These are the activations of a small network on made-up records, seen along a few directions, one row for each record.
Records have a field called NAKO. Each example row is followed by its value.
The largest differences between rows may come from other fields.
In the rows, 128 means zero.
[ 81 140 119  69 104 134 181 108 119 103  93 189 119 106 150 125 157 120
 180 124 124 163 104 141 144 105] => mumib
[111 130 150 118 115  77 236 137 132 139 106 167 133 137  72 153  52 156
 157 115 172 158 103 241 101 159] => repu
[148 130 105  76 158 153 117 124 110 124 145 133 138 178 124  89 116 133
  93 119  78  75 147 103 158 132] => fozu
[148 142 212  88 149 121 150 104  82 146 190 141 175 127  72 139 105 106
 122 110 145  99  94 167 162 137] => fozu
[150 137 133 177  88 114  70 125 178 149 117 176 125 122 154 162 143 100
 143 127 101  96 126  26 113  88] => tivup
[135 131 167  79  95 129 205 132  90  50 189 131 125 128  83 162  87 146
 188 116 209 130  95 204  90 165] => fubif
[ 92 166 109 153 121 126 116 160 173 108 119 123 178  95 168 147 186 119
  95 103  71 166 125  93 154 200] => bomot
[108  79  80 167 106 125  91 174 108 152  68 122  81 107 139 145 153  96
  86 129  91  71 100 119 159  80] => mumib
[173  79 180 162 152 156 104 111 110 133 156 175 108 108 114  88 117 142
 124 118 178 167 170 147 112 119] => datir
[152 115 121  82 123 108 167 160  75 118 186 164 130 144 133  44  81 163
 115 127 129 155 128 142  99 144] => datir
[161 140 103  80 174 120 103 148 101 129  48 155 110 115 148 149 103 131
  98 122 124  86 143 129 143 109] => kuv
[155  97 125 161 122  90  63 126 155  90 117  99 102 136 147 116 187 115
 134 109  93 106  82  44 135 117] => fubif
[178 104 137 197 147 131 102 173 111 169  99 143 123 128 131  98 122 107
 104  77 115 122 101  83 103 117] => datir
[155 123 159 146 104 118  76  93 117 173 154 121  96 132 153 154 141 199
 142 172 114 133 150 138  99 115] => tivup
[ 90 124 153 191  81 125 134 143 126 101 159 124 102 163 132 171 104 164
 137 121 120 119 140 113 141 137] => tivup
[ 74 169  82 189 140  69  96 153  67 144 106 149 114 105 113 126  70  83
 161 161  85 115 185 124 144 126] => bomot
[140 133 120 148 110 120  94 120 182 101  39 116 135 103 131 114 154 130
 123 146 126 109 127  49 190 162] => kuv
[108 194 145  94 155 113 111 160  89 153 133 120 129 151 168 136 152 130
 105 158 139 140  95 145 116 194] => kuv
[135  82 142 104 122 146 152 116 121 132 122 131 121  98 164 121 148  81
 101 183  76 111 113  93  91 156] => mumib
[ 72 108 106 105 155 133  80 150 121 148  95 119 157 150 172 107 134 144
 157 123 100 133 116 135 155  86] => repu
[153  71  62 128 148 127 108 170 143 135  71 124 157 111 114 164 108 134
 104 121  90  95 120 130 129 107] => repu
[131 191  67 221 131  80  12 109 103  89 133  89 172  74 151 105 143  90
 131 171  80  87 145 108 160 128] => kuv
[156 100 118 182 166 130  80 135 169  81 150 129  64 150 117 140 163  95
 101 105 119 109 112  67  89 123] => fubif
[ 99 117 131 171 103 149  98 105 191  84 120 161 106 147 112 102 142 123
 129 139 147  86  94 123  76 123] => fubif
[162 149 138  88 173 153 141  77 134 152 150 150 118 137  99  93 113 169
 152 108 117 117 128 180 157 141] => fozu
[158 136 136  73 164 155 131  88  80 126  99 135 171 157 135 131 127 168
 112 154 108  86 133 123 109 131] => fozu
[ 71 156 138 155 122 161 119 141 145 108  97  96 105 149 144 150  90 131
 127 104 125 163 161 111 154 152] => bomot
[127 134 116  84 135 166 175 122 103 137 143 144 127  97 113 175 134  95
 192 118 182 149  83 159 145 135] => mumib
[ 88 118 153 119  65  91 154 113 127 111 134 163 151 130 151 119 133 114
 108 132  74 165 131 143 135 125] => repu
[170 114 131  82 135 128 205 105  57 104 178 171 173 113  83  92  83 189
  92 151 157 172 113 168  91 112] => datir
[132 148 133  79 135 133 183 131 161 107 163 198 144 101 148 152 144 166
 150 135  74 109 147 114 103  87] => tivup
[111 110  64 166 163  96  59  88 103 119  98 121 165  88 128 104 112  94
 154 203  80  99 215  51 108 171] => bomot

Which value of NAKO does each new row have?
[175 101 120 131 114 105 110  97 138  88 161 115  83 142  98  96 145 172
 123 125 129 137 119 183 128 143] => fubif
[121 194 104 123  94 171  36 153 160 156 128 129 133 120 112 119 122 101
 110 148 130 116  99 136 108 151] => kuv
[134 149  68 154 127 154  47 135 149 138 134 113  87 111 138 148 163 104
  68 116 141  76 147 102 163 118] => kuv
[ 90 134  90 187 128 175  42 147 192 147  66  96 136 202 179 103 147 118
 107 134 110 108 169 121 109  90] => repu
[120 120 140 149  85 117 172 101  36 117 158 155 163 130 106  88  99 151
  88 100 124 158  92 143 134  96] => datir
[127 173  88 166 145 132  93 148 172 144 131 115  63 114 144 160 112 109
  86 118  94 162 153  54 119 128] => bomot
[110 129 170  86 131  91 192 157  62 100 129 197  91 138  81 146  98 158
 163 121 159 142  70 229  89 140] => fubif
[140 182 139 138 166 111 116 163 120 180  75 115  90 100 125 178 106 124
 129 116 101 168 135  97 115 113] => bomot
[ 75 126 154 148 158  99 123  84 158 125 129 108 107 116 151 126  87 128
  96  98 141 130 135  98 153 116] => bomot
[165 103 169 146 128 112 196 133 105 145 165 148 147 141 140  74  87 118
 131 140 152 117  83 101 169 135] => datir
[102 127 120  89 124 109 187  65  70 106 134 188  99 159 147 126 140 163
 155 142 175 123  81 169  80 145] => fubif
[ 99 129 125 141 105 134 187 152  72 117 182 214 100 130 110  90  79 150
 119 114 158 164 116 168  89 143] => datir
[127 147 184  59 157 129 166 105 111 167 207 151 157 129  56  94 120 128
 147 118 156 103 107 164 135 167] => fozu
[ 92 123 122 111 110 112 150 121  77 150 168 158 111 181 148 146 120 144
 137 107  98  96 136 118 177  93] => tivup
[157 202  31 198 190  84 113  47 100  88 104 118 136 117 122 128 101  73
 160 122  92 100 136  67 161 125] => kuv
[121 118  88 122 144 149 101 162 141 106 118 109 112  99 116 161  99 143
  70 139  84 143 170  93 121 146] => bomot
